Each row below holds a small network's activations on one input, seen along a few directions.
Each table varies a few parts of the input and shows all the possible inputs, shuffled.
Descriptions start from the smaller parts, as in this example, which fits no table here: ring(8) and (point or ring(11) or (values(3) and line(4))).
Shared parts are said once, and a part with two or three values counts as separate values.

Other details of the inputs vary at random and push rows far along two fixed directions, the same in every table; ignore that.

Table:
row 1: [ -7  29  11   9  16 -32  19 -35  50  54 -68]
row 2: [ -2 -25  37  14 -38 -14   0  -3  13 -18  75]
row 3: [-17 -15 -20  18  -9  21 -10  -4 -32 -20  28]
row 4: [  6   6   7  -7   8  30   1  21  -1 -22  11]
row 5: [ -1  -2 -10  -2   5  38   0  -2  13   2  -3]
row 6: [-15   0  69  -7 -22 -95  11 -46  68  -1 -34]
row 7: [ 11   8  -8 -11  -8  19  -5  22 -13   8 -11]
row 8: [ -3 -30  40  -3 -37 -11  -2   4  29 -61  34]
row 9: [ -8 -20 -22   7   7  11  -6   8 -33  19  14]
row 10: [  7 -23   1   8   3   1  -4  10 -26   2  18]
row 11: [ 15   4  12 -10  -4   8 -15  22  -4   4  -5]
row 12: [  3 -15  50 -36 -26 -29   6  -4  27 -40  45]
row 13: [ -1 -12  -3  20 -22 -41  -9  -4  29 -42  87]
row 14: [  1  16 -69  33  36  55  -2 -10 -55   5 -41]
row 15: [ 20   2  -5   9  -8  10 -14  17 -42   9  21]
row 16: [ -2 -29   0   5 -11 -56 -16  12  11 -43  76]
row 17: [  1  22 -51  24  35  82   4  15  -9  24 -43]
row 18: [-12 -10  -7  -4   3  31  -9  -2  -3 -31  -8]
row 19: [  7   1 -17  27   2  29   2  -3 -16   9  18]
row 20: [  1  24 -63  17  23  49 -14  16 -69  50 -21]
row 21: [ -8  18  -9  11  12  12   2   5 -34  10  18]
row 22: [-17  55 -22  15  31 -98  15 -40  24  36 -27]
row 23: [  8  13 -43  15   4 -11 -25  23 -28 -14  45]
row 24: [-10  38  18 -14  10 -56  30 -32  35  41 -60]
row 25: [ 19  32   0   7   6 -62  10 -35  -9  67 -56]
row 26: [  1  32   9 -20   4 -49  10 -27  17  60 -72]
row 27: [  6  -7  -5   9  -8  41   4  14  17 -14  13]
row 28: [  3 -15  -1  -3  14  24  -2  24   1   1 -18]
row 29: [  8 -14  46 -19 -27 -13   5  15  25 -46  49]
row 30: [ -7  38  27 -10  21 -54  18 -30  37  41 -61]
row 31: [-16  18 -62  15  30  71   2   8 -28   0 -58]
row 32: [ -5   1 -57  -8  43  65  -1  18 -32  22 -52]
row 33: [ 16   1   4 -15  -1  24 -19  24 -14  -2   2]
row 34: [-24  21  10  -4   1 -55  22 -49  37  28 -77]
row 35: [  3 -15  -7  -3   9  22   2  23   1   0 -17]
row 36: [ 12 -13  42  -4 -24 -27   0   1  -6 -34  70]
row 37: [ -3 -17 -13 -16   7  21   3  14  -5   1 -15]
row 38: [ 15   9   2  -4  -1  21 -10  26 -10   8 -14]
row 39: [ -2  -6  -3  -5 -12  21  10  -4  21  -4   7]
row 40: [ 15   9  -4  -5  -6  20  -6  26 -10   7 -13]
row 41: [ -7 -11   0  -1   4  31 -12   3  -1 -37  -3]
row 42: [ -3 -12 -12  23  -4  24  -9   0 -33 -31  21]
row 43: [  6  26 -57  -6  23  64  -6  25 -44  30 -47]
row 44: [ 20 -10 -18  20  -4  29   2  -5 -15  -8  33]
row 45: [ -1 -16 -11 -10   7  22   4  19  -3   1 -16]
row 46: [ -3  15  74 -28 -11 -96  17 -40  62  14 -18]
row 47: [  2 -15  -2  -6  18  23  -7  22  -1   0 -16]
row 48: [  7   0  -3   9 -12  15 -17  24 -45  10  34]
row 49: [ -7  11  14 -12  27 -46  11 -24  30  54 -77]
row 50: [-16  -6  -9  21 -13 -58 -13 -14  16 -53  52]
row 51: [ -1   6  10 -22   8  11   1   3   3 -13   6]
row 52: [ -7  -8 -10  18 -13  12   1 -10  -6  12  36]
row 53: [ -2 -42  41  -1 -28 -29  -7  13  -5 -18  64]
row 54: [  0  -7  34 -29 -21 -19  10   0  20 -31  34]
row 55: [  5 -30  37 -18 -36  -1   3  -4  37 -36  51]
row 56: [ -5   2 -14   3   2  18  -3   7 -36  -5  44]
row 57: [  8  36  10   3  16 -71  26 -49   8  48 -43]
row 58: [  0   1 -14   5  -3  36  10   3  15   2  -5]
row 59: [ 12  -1   0 -19  -5  24 -16  21 -16   0   3]
row 60: [  7   8  -4   8  21 -58  18 -37   1  59 -58]
row 61: [  2 -38  39 -28 -15 -19  -5   7  22 -21  23]
row 62: [-10 -14  -9  -8  -4  31  -5  -1  -3 -38  -2]
row 63: [ -3 -29  46  -2 -33  -9  -6   5  29 -60  33]
row 64: [-21   4 -17  27   4  12  -3  -8 -29   0  -4]
row 65: [ 3  1 -6  2  9 36 -1  1 15  2 -6]
Each input here is: values(5) and (point or line(4) or ring(8)).
- Changing only the values(5) part turns row 38 into row 63. The same change can be made to row 23. Which row results? => row 50
- Changing only the values(5) part turns row 5 into row 51. The same change can be made to row 17. Which row results? => row 4
- List by row number the other rows that have the values(5) part in common with row 32. => row 9, row 10, row 16, row 28, row 35, row 37, row 45, row 47, row 49, row 53, row 60, row 61
- Which other rows does row 59 become when the ring(8) part takes its other values? List them by row number. => row 7, row 11, row 26, row 33, row 38, row 40, row 43
- Which other rows does row 14 become when the line(4) part takes its other values? List them by row number. => row 3, row 42, row 64
